These are the activations of a small neural network, seen along a few directions. Each row is one input.
In each table, some parts of the input vary, and every possible input appears once, in random order.
A made-up example of a description, with smaller parts first: one of 2 separate values, together with either a single point or one of 9 places along a line or (one of 5 places around a ring, together with one of 6 places along a line).
Shared parts are said once, and a part with two or three values counts as separate values.

Rows:
r1: [ 15  24 -34   8   4   9 -16 -25   7   5  10 -16  -8 -10   1   0]
r2: [  8  12  28   4  14 -17 -17   7  21 -21   8  -9  -8 -21  14  -8]
r3: [-19 -18  19  32   6 -52   6   9  27  11 -10  -5 -13  10  21   9]
r4: [-12   6  25   9  19 -14 -17  20  10  -8  -8  -4   4 -29  22  -4]
r5: [ 11   3  45   4  18 -13  -4  12   4   0   8  13  19   8   9  10]
r6: [  2 -13 -12  24 -18   4   1  14  -3 -23  -5   7   3 -29 -15  -5]
r7: [  2  19 -32  16  13  15  -8 -10 -18  28 -12   8  12   3  -1  10]
r8: [  2  18 -38  18  10  12 -15 -13 -11  16  -8 -10  -2 -16   4   1]
r9: [ -9 -14  -3  -2 -16  15  17  19 -19 -10 -21  13   7   5 -22 -10]
r10: [-16  -6  24 -21  19 -15 -11  23   3   1 -20  -6  -8 -20  20 -15]
r11: [ 11  -3 -17 -16   7  23   1 -15 -15  35   7  -4   6  29  -7   9]
r12: [  2   3 -33 -12   9  16  -7   1 -23  30 -14 -11   9  20  -5  -3]
r13: [  2   0 -36  -2   6  20 -15  -3 -19  20  -7 -23 -11   1  -1 -17]
r14: [  6   4 -30 -13   5  18 -14 -24  -4   9   9 -23 -19   4  -4 -17]
r15: [ -1   6  33  10  19 -10  -3  25   5   7 -19  15  19 -11  17   3]
r16: [  5   3   4   1 -26  -1  12 -16   4 -26  23  16   4  -7 -11   7]
r17: [-14  -5 -41  41   1 -20   2 -22   9  28  -4 -14 -19  33   7  14]
r18: [ -2  -9  -5 -12 -31   9  12  -5   3 -22   1  -3 -17 -17  -9 -17]
r19: [ -6  -7  -2  22 -16  12   5  14 -12 -15 -11  20  18 -10 -15  10]
r20: [ 20  20 -24  -3  10   7  -8 -32   4   8  24  -9   5  10  -7  13]
r21: [ -3  -6  44 -26  17  -8   7  14  -7   6   4   6   6  14  13   4]
r22: [  8  -7   4   9 -17   8  17   6  -4 -18  10  22  20   7 -17  19]
r23: [ -6 -11  35 -15  16 -10  -7  25 -10  14 -22   8   3  -2  13  -7]
r24: [  1 -25   6 -17 -23  15  22   9 -11  -7   3  14   8  10 -17  14]
r25: [-31 -18 -15  43 -31 -28  23  -1  14  -6  -7   6 -17  11  -9  12]
r26: [ 21  15 -22   4   4  12  -4 -15 -12  26  14   6  15  18   0  21]
r27: [-14 -15  -9  -2 -26  14   9  12  -4  -8 -19   1  -4 -21  -9 -16]
r28: [  0   4  -5  15 -22   4  -1  -4  10 -38  11   3  -8 -17 -16  -7]
r29: [-14   2  33 -26  11 -13 -11   6  17  -7   3 -15 -15 -16  20 -18]
r30: [  3   0  40 -36  20 -12   3   4  18  -9   8  -3  -5   9  12  -4]
r31: [ 14  10 -25 -23   9  15   2 -25  -5  12  21 -15  -5  28  -6  -6]
r32: [  2  -8   4 -21 -23  11  19  -9   7 -24   8   5  -1  12 -17  -7]
r33: [ 13  16  38 -10  16 -24  -1  -4  15 -16  13   8   1  -4  16   5]
What do these inputs look like to the network? -> one of 3 separate values, together with either a single point or (one of 2 separate values, together with one of 5 places around a ring)
The inputs of r16 and r20 match in every part but the choice among 3 separate values. If r9 is changed in the same way as r16 into r20, which row does it become? -> r12
Which other rows does r2 become when the choice among 3 separate values takes its other values? List them by row number. -> r1, r28
Which other rows does r7 become when the choice among 2 separate values takes its other values? List them by row number. -> r12
Which other rows does r11 become when the choice among 2 separate values takes its other values? List them by row number. -> r26

Rows:
r34: [ 10  15  44 -32  -4  17   6  -2  14 -25   7  16  21 -14  -4  -9]
r35: [-38 -26  -7  54 -36 -14  20  33   4 -30 -28  19 -17 -14  -9  -4]
r36: [ -2  12 -34  -8  19  21 -17 -18 -20  46   3 -27  -2  27   0  -6]
r37: [ 23  28 -45  -3  -1  30  -3 -27 -16   2  26  -9  -1   4 -18  -5]
r38: [-10 -16  52 -33  18  -4  -2  14   0  29  -3   9  12  -2  17 -12]
r39: [ 16 -14  35 -40 -18   7  23  -7  12 -29  25  18  -6  -7 -13  -6]
r40: [ 32  -1 -59 -13 -20  24  10 -39  -2   0  25  -9 -15   4 -39  -1]
r41: [ 18   4 -37  18  31   7  -5 -14 -20  48   8  -2  11  42   9  31]
r42: [ 12 -12  33 -45  17   1 -21  15  -8  -2 -15  12   4 -29  16  -3]
r43: [-25 -17  32   3 -38  13  50  31  -7 -31 -29  31  26   8 -19  -9]
r44: [ -7   6   9  10  19 -13 -39  13  10 -14 -10 -19 -22 -35  34   2]
r45: [-29  -8  12  16  22 -32 -30   9  19  19 -12 -25 -18  -4  10  -2]
r46: [  2  -4  53 -11  30 -10   7  22   6  23   2  23  22  18  11  27]
r47: [ -3   6  -5   4 -24 -30  11 -11  35 -41  19 -18 -23  -7  -7  -1]
r48: [ -7 -10 -57  30 -43  35  32   4 -33   1 -22   5  12  21 -31 -12]
r49: [ 30   7 -47 -11  12  21 -30 -20 -25  24 -10 -14   4  -5   4 -10]
r50: [-18  14  24  39  27 -50   3   6   9  16  -3  -4 -10  28  30  19]
r51: [ -5  16  -4  24 -10 -20 -14  -8  22 -36  18  -6   3 -35   9   2]
What do these inputs look like to the network? -> one of 3 separate values, together with either a single point or one of 5 places along a line
The inputs of r39 and r40 match in every part but the choice among 3 separate values. If r34 is changed in the same way as r39 into r40, which row does it become? -> r37
Which other rows does r51 become when the place on the line of 5 takes its other values? List them by row number. -> r44, r45, r47, r50
Which other rows does r48 become when the choice among 3 separate values takes its other values? List them by row number. -> r35, r43
